Each row below holds a small network's activations on one input, seen along a few directions.
In each table, some parts of the input vary, and every possible input appears once, in random order.
A made-up example of a description, with smaller parts first: one of 6 places along a line, together with either a single point or one of 11 places along a line or (one of 2 separate values, together with one of 8 places around a ring).
Shared parts are said once, and a part with two or three values counts as separate values.
In the rows, 128 means zero.

Other details of the inputs vary at random and push rows far along three fixed directions, the same in every table; ignore that.

Rows:
r1: [142 109 112 113 122 111 141 105 142 100 153]
r2: [ 70 153  85 131 153 126 171  65 135 165 138]
r3: [ 88 126  76 101 153 128 188  52 163 144 128]
r4: [131 113 102 162 159 117 124 166  83  48 112]
r5: [130 165 133 126 123 147 159  82 159 221 153]
r6: [146 100 129 135 110 104 100 101 149  95 174]
r7: [ 85 103 101 149 150 139 100 142 114  63 109]
r8: [ 69 128  86 110 159 154 162  79 161 146  93]
r9: [111 156 125  96 128 160 157 114 143 235 147]
r10: [116  90 109 142 164  99 114 159  81  47 102]
r11: [126  94 102 118 143 114 140 112 132  63 117]
r12: [106 132  77 161 147 128 140  70 167 111 145]
r13: [135 119 136  90 167 175 160 217  68 123  43]
r14: [176 102 176 116 118 103  96 211  66  94 120]
r15: [161 145 171 125 101 114 120 156 101 158 154]
r16: [ 83 128 136 113 156 132 149 152  86 101  40]
r17: [151 111 109 136 138 116 148 131 124  53 110]
r18: [164 123 166 152  91  68  83 133 115 114 186]
r19: [159 116 138 131 133 138 117 154 121 133 134]
r20: [111 158 172 101  90 131 125 103 149 213 142]
r21: [110 125  78 105 136 118 174  53 171 146 164]
r22: [163 147 147 181  85  86  63 149 124 125 187]
r23: [166 141 165 122 104 100 124 154 105 154 152]
r24: [ 92 136 105 129 170 171 166 130 117 119  57]
r25: [153 165 164 140  96 102 107 160 115 177 128]
r26: [ 92 158 148 103 101 101 143  75 143 206 155]
r27: [140 138 122 130 115 123 144  89 156 138 157]
r28: [118 199 121 134 107 161 140 124 162 252 139]
r29: [110 169 171  88  95 129 149 114 129 228 136]
r30: [ 91 132  89 154 150  97 145  89 114  96 141]
r31: [ 95 141  71 133 155 142 168  66 160 171 159]
r32: [ 78 138  77 123 144 109 157  63 143 166 178]
r33: [104 122  77 164 155 121 129 123 118  68 134]
r34: [ 79 154  71 152 143 138 148  63 163 167 169]
r35: [148 131 179  82 126 179 128 232  82 159  60]
r36: [132 156 162  74  91 134 169  91 162 205 126]
r37: [150 111 155 119 130 118 110 176  86 119 126]
r38: [114 124 147 106 111 127 111 130 129 151 143]
r39: [ 90 127 118 121 164 169 153 122 133 116  42]
r40: [131 113 180 107 111 118  97 176  90 120 107]
r41: [154 127 174 155  77 109  59 150 132 113 180]
r42: [157 166 153 102 108 153 161 113 163 229 136]
r43: [ 85 131  68 144 147 134 133  92 144 135 173]
r44: [182 117 160 128  94 117  91 140 149 139 175]
r45: [163 127 159 110 104 132 114 122 158 185 155]
r46: [134 127 124 107 162 166 175 148 116 121  51]
r47: [118 134 143 149 113 128 107 104 146 128 137]
r48: [109  99  93 143 163 128 119 145 107  67 114]
r49: [140 137 175  90 133 172 141 218  81 140  38]
r50: [185 121 164 141 122 140 110 171 125 112 104]
r51: [ 85 101  99 118 132 106 132  58 162  90 135]
r52: [178 109 170 136  91 109  74 139 148 126 171]
r53: [143 125 100 129 131 116 159  92 148 101 144]
r54: [149 108 163 138  95  70  76 129 112 115 191]
r55: [122 113 101 174 157 141 106 168  98  48 105]
r56: [ 98 138  79 126 180 164 178 138 111 120  74]
r57: [151 115 164 132  95  88  81 141 111 130 186]
r58: [136 127  83 170 157 135 138 130 128  79 129]
r59: [137 123  79 188 116  86  99  87 168  51 164]
r60: [114 185 120 131 112 144 136 115 156 232 137]
r61: [165 165 136 169 111 143 105 148 146 173 138]
r62: [145 146 163 124  96 121 111 127 133 180 165]
r63: [166 115 179  83  85 116 119 141 137 137 135]
r64: [ 87 127 117 106 161 170 157 126 123 145  67]
r65: [ 75 153  56 144 175 159 177  88 139 154 125]
r66: [ 90 118  88 135 152 111 136 105 112 108 152]
r67: [184 124 171 119  83 103 115 123 144 124 161]
r68: [137 112 170 109 113 115  99 181  88 114 117]
r69: [142 134 147 109 157 178 160 161 115 152  45]
r70: [186 121 172  70 135 176 160 215  93 150  58]
r71: [ 87 133  86 137 146 127 162  39 169 132 136]
r72: [ 70 130  89 110 169 152 166 103 122 148  97]
r73: [105 139 125 100 139 155 172 115 140 137  69]
r74: [187 147 152 177  82 113  65 149 167 134 159]
r75: [115 112  72 168 138 114 101 114 140  83 192]
r76: [115 122 102  91 164 167 183 126 125 137  79]
r77: [192 135 166 117  97 132 130 147 137 146 146]
r78: [100 140 166  68 132 170 152 150 112 206  71]
r79: [155  97 115 155 159 143 116 190  87  41  98]
r80: [130 125 139 143 129 109 115 151  94 100 126]
r81: [105 128 147 144 109 100  97 115 119 110 145]
r82: [108 118  79 200 144 103 105  70 149  61 175]
r83: [ 97 111 152  82 162 143 149 193  65 111  20]
r84: [129 128 168 103  96 133 106 106 165 181 138]
r85: [176 116 166 144  95 110  78 144 132 131 182]
r86: [144 143 187  62 111 164 170 149 125 180  55]
r87: [168 129 176 136  79 116  84 133 157 132 155]
r88: [142  82 107 138 157 131 119 150 113  34  99]
r89: [130 133 150 140 107  82 110 106 120 137 168]
r90: [ 89 136 103 131 160 170 147 161 105 100  66]
r91: [103 141  91 114 142 132 185  57 162 146 125]
r92: [122 128 167  64 121 162 155 134 133 180  75]
r93: [ 94 120  69 180 145 101 114  75 146  70 172]
r94: [127  91 114 150 157 137 105 178  97  29  83]
r95: [164 123 186 122  74 112  90 125 150 124 152]
r96: [133 113  78 188 157 131 107 151 128  21  83]
r97: [118 124  80 193 129 107  94 106 138  67 195]
r98: [173 114 149 133  95 103  83 157 126 127 195]
r99: [177 135 146 164 100 112  96 132 139 126 185]
r100: [ 98 133 150  97 103  93 122 105 127 172 153]
r101: [114 103  63 167 149 110 116  77 165  68 172]
r102: [150  96 133 134 148 103 112 188  71  61 111]
r103: [ 98 120 115  84 153 164 170 123 131 133  68]
r104: [164 121 165 122 108 137  92 192 105 140 143]
Each input here is: one of 8 places along a line, together with either a single point or (one of 2 separate values, together with one of 6 places along a line).
Question: The inputs of r60 and r25 match in every part but the place on the line of 8. If r56 is changed in the same way as r60 into r25, which row does it become?
Answer: r23
Question: The inputs of r2 and r93 match in every part but the place on the line of 8. If r37 is changed in the same way as r2 into r93, which row does it become?
Answer: r48
Question: Which other rows does r75 become when the place on the line of 6 takes its other values? List them by row number.
Answer: r7, r9, r35, r43, r104
Question: A walk changes only the place on the line of 6. It starts at r84 and steps to r8. List the rest of the walk in order.
Answer: r52, r45, r44, r101
Question: A walk changes only the place on the line of 8. It starts at r67 and steps to r71. List the rest of the walk in order.
Answer: r69, r82, r55, r62, r80, r89
Question: Which other rows does r62 become when the choice among 2 separate values takes its other values? List them by row number.
Answer: r72
Question: Which other rows does r90 become when the choice among 2 separate values takes its other values? List them by row number.
Answer: r35
